Each row below holds a small network's activations on one input, seen along a few directions.
Each table varies a few parts of the input and shows all the possible inputs, shuffled.
A made-up example of a description, with smaller parts first: ring(5) and (point or ring(9) or (values(3) and line(4))).
Shared parts are said once, and a part with two or three values counts as separate values.
In the rows, zero is written as 128.

Other details of the inputs vary at random and push rows far along two fixed directions, the same in every table; ignore that.

Rows:
x1: [147 135 120 128 145 104 125 124 116 132 133 108 153 159]
x2: [158 132 99 130 134 128 132 119 117 144 138 137 161 145]
x3: [100 125 129 117 90 136 126 128 145 120 114 138 106 102]
x4: [150 132 112 135 150 115 132 113 125 123 134 116 155 157]
x5: [94 128 138 140 106 138 147 142 149 126 131 150 103 108]
x6: [108 133 140 117 120 140 145 150 118 127 135 129 133 154]
x7: [127 132 136 120 123 138 128 115 123 115 140 108 149 161]
x8: [133 140 128 123 125 133 125 122 129 106 147 115 144 159]
x9: [126 133 117 127 126 114 119 123 128 150 148 135 131 149]
x10: [155 136 103 122 132 120 125 128 111 153 138 129 156 147]
x11: [155 132 105 130 125 115 103 109 140 139 149 130 139 153]
x12: [127 130 124 125 134 142 142 130 123 125 140 132 154 163]
x13: [124 110 118 144 112 110 143 134 158 136 67 130 86 52]
x14: [141 128 126 125 145 110 128 116 111 140 127 97 157 160]
x15: [169 135 103 122 123 129 118 119 123 137 139 131 153 147]
x16: [141 136 137 121 180 121 79 105 97 141 152 137 142 132]
x17: [110 116 152 142 120 131 167 143 141 113 90 113 99 91]
x18: [158 101 142 166 173 107 108 139 140 130 74 130 75 29]
x19: [147 108 105 141 124 85 131 136 153 154 59 111 83 50]
x20: [114 135 139 114 110 156 136 139 130 108 145 132 134 158]
x21: [4 133 215 99 92 216 130 155 110 67 187 182 74 113]
Each input here is: values(3) and (point or line(6)).
Changing only the values(3) part turns x15 into x2. The same change can be made to x7. Which row results? -> x17
Change only the values(3) part in x8. List by row number the other rows that result. -> x1, x4
List by row number the other rows that have the values(3) part in common with x9. -> x1, x6, x10, x14, x16, x19

Rows:
x22: [129 144 155 117 163 122 130 128 92 134 143 99 160 182]
x23: [73 132 158 134 104 157 200 168 144 125 108 148 107 121]
x24: [72 125 172 120 128 122 156 168 134 118 98 110 82 111]
x25: [98 120 86 138 91 89 128 114 135 189 55 139 84 50]
x26: [227 135 65 157 138 79 127 135 148 149 117 110 148 140]
x27: [141 130 115 130 190 115 84 114 80 146 146 141 162 154]
x28: [90 132 145 105 158 122 95 100 89 131 181 109 160 191]
x29: [154 102 105 128 146 111 76 88 146 121 115 112 139 135]
x30: [181 117 106 125 138 85 102 139 136 156 124 97 125 144]
x31: [76 116 153 116 99 147 138 119 144 84 125 109 106 119]
x32: [172 112 105 131 93 112 129 145 177 113 92 98 102 113]
x33: [185 138 112 141 166 92 129 100 122 145 131 90 177 187]
x34: [97 147 125 104 127 163 131 94 90 88 183 127 190 201]
x35: [180 104 85 129 164 131 93 86 116 150 128 135 189 155]
x36: [138 119 122 130 126 136 174 147 144 127 81 113 139 122]
x37: [136 113 159 142 121 129 150 124 143 89 87 89 101 75]
x38: [115 132 138 118 156 132 155 147 99 150 131 125 160 164]
x39: [35 137 163 115 99 158 137 113 130 97 187 143 123 171]
x40: [101 125 174 155 116 136 161 129 143 99 111 113 85 81]
x41: [75 151 150 99 90 194 129 139 121 71 169 177 114 125]
x42: [110 151 159 107 107 162 126 145 96 117 189 127 147 197]
x43: [87 124 153 100 88 163 103 128 161 86 141 152 82 102]
x44: [65 142 146 122 56 193 178 169 135 116 178 176 125 170]
x45: [178 105 130 177 158 94 111 117 155 138 77 115 91 57]
x46: [89 166 128 114 116 172 112 120 112 105 213 192 146 168]
x47: [129 124 141 142 168 100 140 143 102 123 103 111 111 83]
x48: [120 149 121 112 133 143 154 125 114 101 133 115 171 188]
x49: [123 148 76 108 117 80 132 94 113 197 112 107 196 186]
x50: [71 142 158 120 44 185 192 195 150 64 118 145 75 101]
x51: [118 112 188 150 147 112 147 155 121 115 82 91 69 45]
x52: [125 138 155 148 76 144 167 169 159 108 123 126 81 109]
x53: [187 112 73 149 181 110 90 81 116 177 147 149 192 162]
x54: [101 138 83 103 71 102 116 110 138 179 105 163 95 71]
x55: [73 125 152 124 109 175 138 137 124 78 121 158 109 107]
x56: [24 164 115 75 19 164 146 129 113 147 191 165 168 217]
x57: [191 128 125 159 143 105 104 121 160 134 113 130 88 59]
x58: [102 139 164 116 110 158 164 135 128 89 122 103 135 158]
x59: [195 108 114 133 176 67 61 122 149 161 94 113 86 60]
x60: [154 96 111 159 149 78 93 112 169 144 88 122 90 77]
x61: [196 148 88 118 158 102 103 128 93 148 168 115 190 203]
x62: [139 120 104 115 141 149 130 87 104 127 158 117 199 181]
x63: [141 130 146 132 74 155 159 158 155 89 108 106 98 114]
x64: [96 147 117 129 144 153 106 99 98 121 189 174 172 189]
x65: [136 119 124 146 138 87 148 137 165 135 87 99 105 120]
x66: [159 140 91 124 111 112 105 109 145 139 179 123 165 214]
x67: [103 130 132 107 118 136 139 120 139 104 129 104 146 181]
x68: [167 105 109 131 194 79 52 93 114 166 127 111 148 143]
x69: [145 101 123 168 137 110 168 139 154 145 79 122 98 53]
x70: [152 102 163 155 168 101 107 142 123 139 72 108 75 42]
x71: [116 122 148 130 99 148 169 191 133 137 114 141 92 99]
x72: [183 123 91 137 150 87 65 97 165 150 146 136 120 116]
x73: [66 127 111 126 71 99 164 121 135 165 73 118 95 61]
x74: [128 139 110 122 125 164 116 115 127 144 190 188 153 147]
x75: [144 149 107 133 151 111 151 123 119 131 134 120 170 183]
x76: [107 148 118 128 144 135 134 96 98 112 184 137 180 190]
x77: [179 99 135 153 147 114 108 112 149 111 65 99 102 59]
x78: [91 139 168 125 129 149 132 180 118 107 124 167 61 48]
x79: [228 107 89 139 196 85 81 124 118 189 107 134 139 80]
x80: [168 120 99 127 96 144 151 148 145 131 119 125 147 143]
x81: [89 115 157 117 78 191 157 165 154 97 110 175 67 47]
x82: [176 143 101 125 197 85 120 121 87 153 129 98 189 188]
x83: [165 110 112 138 184 102 124 116 98 168 121 109 161 122]
x84: [135 92 139 151 162 119 129 155 122 160 74 144 90 47]
x85: [57 152 190 90 74 218 125 126 121 65 187 166 109 144]
x86: [134 148 161 105 154 147 78 116 91 128 185 141 138 146]
Describe the family of inputs behind these rows. -> line(5) and (point or (values(3) and line(4)))
Changing only the line(5) part turns x32 into x43. The same change can be made to x56. Which row results? -> x54
Changing only the line(5) part turns x76 into x75. The same change can be made to x83. Which row results? -> x38
List by row number the other rows that have the line(5) part in common with x25. -> x27, x29, x35, x45, x53, x55, x60, x64, x68, x70, x77, x84
Start at x52 and move only the line(5) part, one step at a time. The first step leads to x33. Which rows follow, in order? -> x40, x45, x57

Rows:
x87: [167 119 114 125 130 140 131 139 143 124 116 121 141 147]
x88: [30 151 140 87 44 193 141 114 117 109 187 163 143 182]
x89: [145 131 125 146 150 108 135 103 127 137 118 105 149 151]
x90: [152 115 106 131 155 130 95 88 112 140 140 155 149 108]
x91: [144 143 103 120 101 109 122 133 123 157 128 125 138 141]
x92: [150 123 95 119 103 115 116 126 147 162 126 128 141 152]
x93: [157 113 115 135 164 131 95 117 122 154 141 162 140 121]
x94: [92 128 143 134 103 116 179 173 158 121 82 130 65 59]
x95: [148 143 125 119 122 143 138 144 113 115 131 123 143 149]
x96: [117 117 139 132 90 159 164 150 154 91 82 123 87 68]
x97: [120 105 172 142 121 135 115 163 171 102 98 142 36 39]
x98: [105 115 133 147 88 126 173 181 187 115 71 144 53 54]
x99: [148 132 80 129 118 112 124 98 145 129 127 127 152 139]
x100: [158 120 122 123 147 122 71 85 128 112 150 129 129 120]
x101: [164 128 120 115 147 122 136 131 117 132 119 104 149 143]
x102: [145 116 134 130 173 108 71 109 116 126 145 113 124 129]
x103: [30 146 173 115 94 186 162 136 101 97 193 149 137 202]
x104: [139 112 116 138 181 118 95 113 98 156 135 140 145 117]
x105: [103 117 160 139 145 134 142 160 127 138 97 152 68 30]
x106: [112 122 141 153 87 144 171 141 163 102 98 128 80 69]
x107: [11 152 163 87 69 178 145 121 102 121 171 152 145 193]
x108: [158 129 125 126 146 110 138 131 123 135 130 104 152 141]
x109: [164 125 112 146 130 125 133 126 150 137 137 125 140 157]
x110: [157 135 122 137 145 110 142 123 126 143 135 107 140 145]
x111: [154 129 139 120 169 110 78 112 119 131 151 117 121 122]
x112: [151 115 121 137 148 107 131 127 119 131 123 101 155 149]
x113: [132 133 103 131 145 96 128 105 131 142 109 116 152 148]
x114: [157 138 138 126 152 117 76 120 116 119 153 132 115 122]
x115: [158 115 115 126 150 119 130 127 113 127 111 100 151 152]
x116: [151 134 121 134 161 126 100 124 99 148 142 158 136 111]
x117: [146 148 97 130 123 105 133 136 130 136 130 133 139 142]
x118: [99 116 165 134 114 140 173 160 144 99 59 112 78 68]
x119: [158 146 119 145 127 119 139 133 125 132 138 122 137 145]
x120: [141 125 140 129 175 109 71 93 121 125 135 114 130 127]
x121: [27 149 183 101 97 188 158 129 102 87 178 146 154 194]
x122: [162 124 105 133 123 126 127 106 137 118 131 114 162 137]
x123: [129 127 155 151 100 125 174 187 153 106 78 122 71 50]
x124: [142 132 106 111 118 100 125 123 124 168 124 111 142 141]
x125: [135 118 101 122 120 98 118 120 120 165 117 107 145 149]
x126: [137 123 96 133 143 94 129 121 127 143 119 115 146 150]
x127: [11 146 180 103 128 199 123 116 81 112 188 186 144 161]
x128: [167 120 115 134 131 125 129 134 146 129 131 121 152 152]
Describe the family of inputs behind these rows. -> line(6) and (values(2) or line(5))
Changing only the line(6) part turns x88 into x92. The same change can be made to x100. Which row results? -> x97
Changing only the line(6) part turns x101 into x95. The same change can be made to x124. Which row results? -> x91
Change only the line(6) part in x90. List by row number the other rows that result. -> x93, x104, x105, x116, x127
Start at x121 and move only the line(6) part, one step at a time. The first step leads to x112. Which rows follow, in order? -> x108, x123, x128, x122
Change only the values(2) part in x105. List by row number the other rows that result. -> x111
Change only the line(5) part in x126. List by row number the other rows that result. -> x103, x112, x115, x125
Start at x107 and move only the line(5) part, one step at a time. The first step leads to x113. Which rows follow, in order? -> x89, x121, x118
